These are the activations of a small neural network, seen along a few directions. Each row is one input.
Each table varies a few parts of the input and shows all the possible inputs, shuffled.
Descriptions start from the smaller parts, as in this example, which fits no table here: line(4) and (point or line(9) or (values(2) and ring(8))).
Shared parts are said once, and a part with two or three values counts as separate values.
(in the rows, 128 means zero)

Other details of the inputs shift rows strongly along two fixed directions, in all tables alike. That doesn't count.

A family of inputs:
x1: [154 148 156  65  41 132 142 179 136  85 135 204 129]
x2: [125 125 119 126 122 146 114 121 115 136 135 105 118]
x3: [125 120 116 132 124 119 131 114 121 135 130 125 134]
x4: [120 119 109 128 139 121 125 122 117 123 134 125 126]
x5: [138 121 125 129 120 141 122 112 116 126 131 106 121]
x6: [122 120 123 127 132 118 134 112 115 130 131 124 134]
x7: [124 116 116 128 138 119 120 130 112 126 124 129 131]
x8: [122 121 115 129 126 126 125 124 117 142 116 128 134]
x9: [129 128 120 140 124 139 132 133 110 147 131 119 110]
x10: [130 119 125 126 131 139 115 119 112 117 138 110 117]
x11: [123 120 111 128 139 121 122 127 115 123 125 127 125]
x12: [121 125 110 129 127 128 126 121 119 139 117 126 129]
x13: [124 119 120 127 135 119 129 114 116 125 135 130 133]
x14: [120 115 120 129 135 118 122 126 113 127 131 130 134]
x15: [115 122 115 129 124 126 129 114 121 142 130 127 133]
x16: [140 157 186 149 168 145 117 141 210 111 130 109 131]
x17: [137 158 184 163 171 137 130 159 204 123 129 121 120]
x18: [118 128 106 127 130 126 121 129 119 142 122 123 126]
x19: [132 126 124 142 122 141 137 124 111 144 126 122 112]
x20: [140 148 158  64  38 138 140 177 138  93 142 206 132]
x21: [115 121 115 129 125 123 121 129 116 146 128 125 135]
x22: [162 150 168  74  50 146 152 178 125  79 150 201 106]
x23: [135 122 131 125 128 138 125 110 110 122 131 105 120]
x24: [118 164 163 151 166 132 122 154 219 136 126 119 138]
x25: [139 124 132 139 130 132 143 121 105 133 127 119 112]
x26: [142 124 126 144 123 134 140 123 110 138 126 120 113]
x27: [124 123 116 126 134 120 135 114 116 127 127 122 129]
x28: [131 118 120 127 137 119 125 123 112 125 121 131 134]
x29: [112 124 111 127 126 124 124 123 120 145 134 124 131]
x30: [125 118 127 128 131 117 132 117 112 131 125 126 138]
x31: [131 124 111 131 127 121 129 120 119 132 117 124 130]
x32: [129 119 123 127 134 118 130 121 111 130 118 125 134]
x33: [128 118 120 133 123 119 129 119 117 136 123 127 139]
x34: [128 124 110 131 126 122 132 116 122 132 126 124 130]
x35: [121 162 166 152 165 134 127 145 220 133 121 121 140]
x36: [126 122 113 127 137 122 130 116 117 122 131 127 129]
x37: [128 124 117 127 135 120 132 118 114 127 119 123 129]
x38: [128 122 124 127 120 148 119 112 117 133 130 108 121]
x39: [126 117 124 128 134 118 127 119 113 126 129 131 137]
x40: [120 154 174 152 173 123 121 150 214 120 133 126 141]
x41: [119 123 111 128 129 125 119 132 115 145 121 125 132]
x42: [130 122 115 127 138 121 127 119 115 122 123 128 128]
Each input here is: line(6) and (values(2) or ring(5)).
The inputs of x27 and x35 match in every part but the line(6) part. If x30 is changed in the same way as x27 into x35, which row does it become?
> x20
Which other rows agree with x7 in the line(6) part? List them by row number.
> x4, x10, x11, x14, x17, x40
Change only the values(2) part in x16. List by row number the other rows that result.
> x22

A family of inputs:
x43: [127 141 127 123 122 128 127 136 154 131 119 138 141]
x44: [136 107 106 109 101 138 129 102  79 120 139 113 119]
x45: [113 116 112 193 208 129 114  67 135 169 119  43 131]
x46: [117 108 100 112 119 117 129 119  77 123 136 138 125]
x47: [108 105 100 201 218 105 114  86 135 166 111  63 142]
x48: [121 132 137 120 130 133 115 138 150 123 138 135 133]
x49: [140 141 147 140 126 137 139 141 139 129 133 133 110]
x50: [123 140 128 119 124 126 128 136 156 131 118 138 138]
x51: [129 132 153 133 121 117 141 135 141 138 120 144 147]
x52: [117 140 134 116 130 127 120 141 149 125 133 131 133]
x53: [121 106  88 116 101 123 120 115  85 129 134 130 129]
x54: [122 138 135 123 135 115 135 141 146 122 120 143 135]
x55: [131 140 144 132 118 149 135 133 147 128 135 123 113]
x56: [143 135 153 121 126 144 115 130 142 109 121 117 126]
x57: [121 108 108 116  92 123 132 111  82 151 124 133 141]
x58: [142 105 109 114 110 128 139 104  73 115 138 122 118]
x59: [129 138 132 124 133 116 137 138 149 125 116 146 137]
x60: [133 110 105 125 106 135 146 111  71 130 135 129 104]
x61: [116 140 131 117 126 125 126 139 153 128 122 135 136]
x62: [122 138 138 122 139 117 130 143 142 120 131 139 132]
x63: [135 133 137 131 130 113 131 139 148 123 123 144 135]
x64: [129 135 133 126 121 123 121 136 154 129 125 136 137]
x65: [140 139 151 130 130 132 139 123 142 114 137 130 123]
x66: [128 131 140 130 137 123 127 141 143 115 135 142 133]
x67: [132 139 131 128 131 119 136 138 148 125 117 147 140]
x68: [115 136 137 118 130 131 118 140 149 122 136 132 133]
x69: [126 129 141 125 140 123 124 140 144 117 136 143 131]
x70: [149 132 157 126 135 134 125 132 136 103 119 126 125]
x71: [144 140 146 139 130 142 132 156 133 131 125 130 109]
x72: [135 114 100 121 100 148 124 131  69 143 129 119 102]
x73: [134 143 144 134 118 147 129 139 145 134 135 124 111]
x74: [118 105  93 113 108 128 118 115  80 128 139 130 127]
The inputs of x55 and x60 match in every part but one. If x45 is changed in the same way as x55 into x60, which row does it become?
> x65
Describe the family of inputs behind these rows.
> values(2) and (point or line(6) or ring(9))
Change only the values(2) part in x66. List by row number the other rows that result.
> x74
Change only the ring(9) part in x52. List by row number the other rows that result.
> x43, x48, x50, x53, x61, x64, x68, x74

A family of inputs:
x75: [126  91  71 111  81 128 131  92  32 146 129 121 119]
x76: [130 138 138 124 120 154 116 139 139 123 141 116 110]
x77: [132 130 136 126 135 119 132 144 134 116 129 144 130]
x78: [138 131 148 132 131 128 140 132 131 117 130 135 123]
x79: [124 131 133 121 136 114 125 138 139 117 132 143 135]
x80: [105 112  99 221 238 118 114  82 136 194  99  39 128]
x81: [117 136 124 121 121 126 126 139 147 132 129 137 135]
x82: [131 132 140 117 126 125 127 125 140 116 125 130 140]
x83: [137 132 144 121 131 146 118 132 135 104 144 118 113]
x84: [138 139 139 132 117 138 137 132 139 135 127 129 123]
x85: [131  88  71 112 104 118 136  99  23 128 128 132 110]
x86: [139 129 145 126 123 126 131 124 138 115 127 129 134]
x87: [125 129 134 118 130 121 123 127 143 114 128 139 143]
x88: [119 134 129 121 120 130 121 133 147 133 126 136 139]
x89: [132 136 142 134 120 136 138 138 135 135 128 133 120]
x90: [125 137 135 119 114 134 126 133 144 134 124 129 136]
x91: [118 137 127 124 125 123 124 144 142 136 130 140 132]
x92: [126 135 130 131 126 128 130 149 138 136 126 140 127]
x93: [122 131 130 118 132 117 127 133 144 113 131 139 139]
x94: [145 133 146 129 128 129 139 126 134 116 129 131 126]
Describe the family of inputs behind these rows.
> values(2) and (point or ring(9))
The inputs of x90 and x82 match in every part but the values(2) part. If x88 is changed in the same way as x90 into x82, which row does it become?
> x87

A family of inputs:
x95: [147 138 205 142  84 176 129 158 136 152 150 121 110]
x96: [115 115 101 214 227 105 122  83 150 195  88  51 156]
x97: [130 149 143 112 107 147 119 127 169 117 130 136 134]
x98: [123 138 155 125 139 120 140 157 144 113 136 162 132]
x99: [ 98 105 120 206 246 104 129  69 146 173 118  58 146]
x100: [142 138 159 121 125 122 142 145 148 114 107 152 146]
x101: [139 144 151 109 131 135 108 160 149 108 126 133 122]
x102: [152 132 158 123 120 127 126 144 152  97 115 138 140]
x103: [126 145 150 112 133 137 115 157 149 101 149 133 122]
x104: [135 147 139 128 122 115 132 165 154 137 118 161 132]
x105: [ 84 116 101 205 225 114 120  75 161 188 117  43 137]
x106: [109 149 136 124 117 130 131 164 159 128 137 147 124]
x107: [130  93  59  97  82 142 117  98  41 137 118 121 123]
x108: [130 146 140 118 105 132 133 152 164 130 109 138 138]
x109: [123  94  57 100  93 137 108 112  37 142 123 130 109]
x110: [119  88  75  90  98 127 124  88  34 119 156 116 114]
x111: [ 98 112 103 213 235 101 128  73 157 192 123  55 146]
x112: [181 166 159 147 126 165 173 142 149 102 132 125  62]
x113: [122 151 145 117 102 129 136 133 167 128 124 140 136]
x114: [126  77  81 105 100 116 132  87  35 112 152 130 118]
x115: [117 148 134 118 122 148 115 157 160 117 143 144 122]
x116: [135 150 147 124 109 117 144 132 163 130 128 153 145]
x117: [134 142 163 119 122 119 145 127 152 113 123 153 145]
x118: [129  96  78  89  87 126 121  81  31 120 137 114 123]
x119: [144 136 162 121 118 124 128 125 156  96 131 139 139]
x120: [145 133 155 126 131 123 117 158 147 102 120 148 125]
x121: [123 147 137 120 115 127 125 166 159 135 114 148 124]
x122: [114  96  60 116  98 109 140 115  33 147 143 148 120]
x123: [110  92  60  97  88 140 123  88  46 133 150 125 113]
x124: [132 133 154 128 134 125 124 156 148  96 144 148 126]
x125: [146 143 153 106 120 139 118 146 154 104 120 124 137]
x126: [135 139 156 123 136 118 133 160 143 119 112 162 131]
Describe the family of inputs behind these rows.
> values(2) or (ring(5) and ring(6))
Start at x117 and move only the ring(6) part, one step at a time. The first step leads to x116. Which rows follow, in order?
> x113, x97, x118, x119
Change only the ring(5) part in x110. List by row number the other rows that result.
> x101, x103, x118, x125
Which other rows belong to the same alternative as x95? List them by row number.
> x112
